These are the activations of a small neural network, seen along a few directions. Each row is one input.
Each table varies a few parts of the input and shows all the possible inputs, shuffled.
Descriptions start from the smaller parts, as in this example, which fits no table here: one of 8 places around a ring, together with either a single point or one of 11 places along a line or (one of 3 separate values, together with one of 6 places along a line).
Shared parts are said once, and a part with two or three values counts as separate values.

A family of inputs:
x1: [ 2.86  0.77 -0.22 -0.55  2.30  7.15 -1.25  3.18 -0.24  3.30  1.03  2.29]
x2: [ 2.43 -3.55  3.29  0.72  0.66  5.24  4.19  1.06 -0.29  5.64  1.61  0.87]
x3: [ 3.45 -5.40  0.85 -3.68  1.35 -0.04  2.92 -3.13 -1.37  0.06 -0.50  5.55]
x4: [-3.77  3.62 -3.25 -3.51 -2.77 -3.64 -3.11 -0.28 -0.02 -1.40 -1.59 -5.30]
x5: [-1.25 -0.41  1.30  5.08  0.63 -6.82 -2.71 -2.03 -0.41 -1.39 -1.42  2.35]
x6: [-1.48  4.22 -4.47 -5.71 -1.32  3.56  1.64  1.16 -0.73  0.98  2.38  1.50]
x7: [ 0.21 -0.59 -4.11 -2.41  2.92  3.33 -0.69 -1.79  1.15  0.44 -0.73  5.36]
x8: [-0.64 -2.57 -3.13  0.52  1.11 -3.28 -6.70 -1.74  2.71 -2.70 -0.98 -2.27]
x9: [ 0.06 -4.45  2.45  2.42  1.07 -6.00  3.88 -3.08  1.80 -0.98  0.65  4.61]
x10: [ 2.20 -0.45 -4.08 -0.79  0.76  2.47 -2.96 -2.28  3.40 -5.90 -4.32  0.47]
x11: [-0.32  2.99 -4.67 -3.88 -2.28  2.54 -1.55  0.03 -1.19 -5.64  0.22 -3.41]
x12: [-0.68  1.01  0.28  2.47  1.12  0.27 -4.28  1.85  0.69  2.27 -4.23 -5.77]
x13: [ 1.16 -2.39  5.91  5.41  0.74 -1.29  4.76  2.22  0.53  3.51  1.23  0.14]
x14: [ 0.26  1.48  4.66  7.88  0.30 -2.19 -1.54  3.38 -1.62  2.83 -0.83 -2.24]
x15: [-0.67 -0.45 -0.03 -5.38 -3.40  1.47  5.27 -1.04 -1.17  1.62  4.12  1.02]
x16: [-3.58  1.75  5.36 -2.80 -1.13 -3.53  5.17 -0.51 -0.80 -0.04  3.94  0.43]
x17: [ 3.05  0.02 -1.17  2.61  1.86  7.11 -2.79  2.31 -0.12 -1.56 -2.44 -4.15]
x18: [-3.27  4.38  1.03  1.60 -3.94 -6.36 -0.25  0.69 -2.33 -1.03  1.85 -1.44]
Q: Changing only one part turns x5 into x14. The same change can be made to x3. Which row results?
A: x2
Q: What do these inputs look like to the network?
A: one of 3 separate values, together with one of 6 places around a ring

A family of inputs:
x19: [-0.26 -0.84 -0.26 -1.97  0.63  1.54  1.78 -0.14 -1.39  0.38 -0.35  1.51]
x20: [ 0.18 -0.17  0.06 -0.18  1.30 -1.49  1.58 -1.66  0.24 -0.73  1.01  3.04]
x21: [-1.86  1.25  1.90  0.08 -0.97 -2.35  0.17 -0.33 -0.66  0.00  0.57 -0.54]
x22: [ 0.82  6.37 -7.67 -3.77  0.58  2.62 -4.70  1.85 -0.25 -2.76 -1.18 -2.82]
x23: [ 0.25 -1.57  0.80  2.83  0.84  1.11 -1.12  0.70  1.12  1.30 -0.53  1.20]
x24: [ 0.69 -1.22  2.11  1.29  0.26  0.79 -0.86  1.51  0.77  1.02 -0.38 -0.48]
x25: [-1.46 -0.02  1.78  0.20 -0.15 -2.26 -0.65 -1.05 -0.14  0.41  0.99  0.00]
x26: [-1.32 -0.04  0.79 -1.35 -1.50 -1.35  2.14  0.00  0.00 -1.02  1.11  1.01]
x27: [-0.01 -0.22  1.37  0.89  0.12 -2.55 -1.42 -1.78 -0.56  0.71  0.55  1.23]
x28: [-0.86 -0.34  1.57  1.84 -1.04  1.13  0.08  2.22  0.91  0.76  0.13 -0.73]
x29: [ 1.23 -0.25  0.52  3.23  1.63 -1.93 -0.30 -0.76 -0.52  1.07 -0.48 -0.47]
x30: [ 0.01 -0.86  0.53  1.72  0.53 -1.97 -0.29  0.39 -0.17  1.49  0.30 -2.00]
x31: [-1.07 -0.43 -0.62 -1.50 -1.56  1.64  2.36  0.48 -1.34  0.19  0.72  1.13]
x32: [-0.55 -0.22  0.59 -1.59  0.87 -1.64  1.91 -0.69  0.31 -0.82  1.16  1.46]
x33: [ 0.38 -1.02  1.44 -0.01  1.07  2.72  1.19 -0.09  0.38  1.79 -0.41 -0.82]
x34: [ 0.73 -1.51 -0.89 -0.95  0.32  1.21  1.33 -0.55 -0.90  1.25  0.54  2.88]
x35: [ 0.67  0.42  1.87  1.47 -1.31 -1.87  0.32  1.12 -0.27  0.56  0.55 -1.91]
x36: [ 0.19  0.45  1.03  0.39  0.03  2.30  2.07  1.04 -0.17  0.77 -0.35 -0.96]
x37: [ 0.99  1.84 -7.52 -3.75 -2.22 -0.07 -5.86 -1.30  1.85 -8.37 -3.93 -3.93]
x38: [ 1.23 -1.61  0.59  1.12  0.58  2.43  0.28 -0.96  0.78  1.98 -0.03  1.20]
Q: What do these inputs look like to the network?
A: either one of 2 separate values or (one of 3 separate values, together with one of 6 places around a ring)
Q: Which of the alternatives is x20?
A: one of 3 separate values, together with one of 6 places around a ring

A family of inputs:
x39: [ 1.86  0.65 -5.66 -1.31  1.95  5.21 -0.65  1.26 -0.26  0.12  0.01  1.75]
x40: [ 0.25 -1.01 -2.14 -2.31 -1.88  1.70 -2.06  2.22  0.61 -1.99 -1.06 -4.66]
x41: [ 1.65 -4.03  8.46  6.74  1.28 -2.77  3.94 -1.64 -0.91  2.46  0.63  2.97]
x42: [ 0.11  3.71 -2.64  2.09 -0.24 -1.95 -3.69  0.52  0.01 -1.64 -0.96 -1.85]
x43: [-2.66  0.89 -1.71 -2.53 -3.75 -5.10 -0.02 -0.35  0.21 -3.57  0.29 -1.39]
x44: [-2.60 -2.14  8.89  2.47  1.16 -6.14  5.33 -0.61 -2.23  5.73  4.21  2.74]
x45: [ 1.13  1.88 -3.08 -0.60 -1.49  2.48 -4.70  0.52 -0.71  1.34 -0.14 -2.05]
x46: [ 0.41  0.49 -3.34 -3.00 -1.56  5.62  2.00  3.51 -0.49 -2.18 -0.94 -1.50]
x47: [-1.37 -1.78  9.75  6.24  2.85 -3.33  3.72  2.10 -1.17  5.18  2.21  1.82]
x48: [-1.47 -0.35 -2.36 -3.50 -1.27 -4.93 -2.22 -2.84  0.44 -3.36 -0.04  1.98]
x49: [ 2.65 -4.51  6.44  2.50  0.99  4.68  7.24 -0.18 -0.54  4.93  1.81  5.59]
x50: [-0.40  0.07 -2.53 -2.69  0.41  6.97  1.13  0.60  0.69 -2.31 -0.90  0.37]
x51: [ 1.40  0.18 -4.04 -3.46  2.15  6.15 -0.02  1.17 -0.24 -1.73 -1.76  2.03]
x52: [-1.55  3.45 -2.95 -1.50 -2.46 -4.64 -2.79 -2.54 -0.87 -0.80  1.35 -0.37]
x53: [-0.78  3.50 -1.64 -2.20 -3.00 -5.26 -0.48 -1.63 -0.18 -2.33  0.96 -1.71]
x54: [-1.27  1.31 -4.13 -1.84 -0.31 -4.98 -2.32 -3.09  0.07 -1.22  0.61  1.42]
x55: [-0.10 -2.27  7.78  2.17  2.65  3.88  6.94  3.63 -0.83  7.66  3.38  4.02]
x56: [-3.37  0.43 -0.93 -2.38 -1.77 -3.89 -1.04 -3.17  1.24 -3.87  0.14  0.24]
x57: [ 1.27  3.22 -4.58 -2.00 -0.10  6.30 -0.05  1.94 -1.61  0.67  0.79  0.39]
x58: [ 0.78 -1.08 -3.36 -2.44  1.35  2.36 -3.60 -0.24  0.81 -1.18 -2.53 -0.84]
x59: [ 1.18  1.84 -2.02 -1.36 -0.94  1.68 -2.09  1.09  0.51 -0.06 -0.31 -4.35]
x60: [ 2.10 -5.76  7.36  3.81  0.35  1.17  4.53 -1.93 -0.22  5.73  0.86  2.93]
x61: [ 0.31  0.03 -2.20  0.35  0.93 -2.22 -3.73 -0.45  1.25 -4.04 -2.86  0.11]
x62: [-0.67 -3.40  8.76  3.55  1.99  0.39  4.06  1.83 -0.51  8.37  2.37  1.34]
x63: [-0.32  1.01 -0.82  0.42 -1.24 -2.42 -1.90  2.06  0.95 -4.65 -1.87 -3.77]
x64: [ 1.97  3.15 -2.62 -2.70  0.03  5.86  1.58  2.58 -0.73 -0.61  0.67 -1.40]
x65: [ 0.94 -0.31 -5.29 -0.50  1.19  1.66 -3.90 -0.75  0.71  1.21 -1.52 -1.21]
x66: [-1.26 -1.16 -1.78 -1.41 -0.51  3.10 -2.43 -0.82  1.83 -1.68 -2.03 -2.54]
x67: [ 0.34 -4.33  7.51  2.84 -0.32 -5.59  5.43 -4.13 -2.06  2.96  2.65  3.78]
x68: [-1.77  0.76 -0.51  1.18  0.14 -1.19 -2.28 -0.85  2.10 -4.45 -2.69 -1.71]
x69: [ 0.50  1.63 -4.05  2.04  1.96 -2.41 -3.90 -0.73  0.86 -1.79 -2.09 -0.40]
x70: [ 0.70  3.93 -0.55  1.32 -0.53 -2.38 -1.98  0.92  1.26 -2.88 -1.23 -3.76]
Q: What do these inputs look like to the network?
A: one of 4 places along a line, together with either one of 2 separate values or one of 6 places around a ring
Q: Changing only the place on the line of 4 turns x69 into x39. The same change can be made to x70. Which row results?
A: x64
Q: Which other rows does x67 become when the choice among 2 separate values takes its other values? List them by row number.
A: x44
Q: Which other rows does x51 become when the place on the line of 4 takes its other values? List them by row number.
A: x48, x58, x61
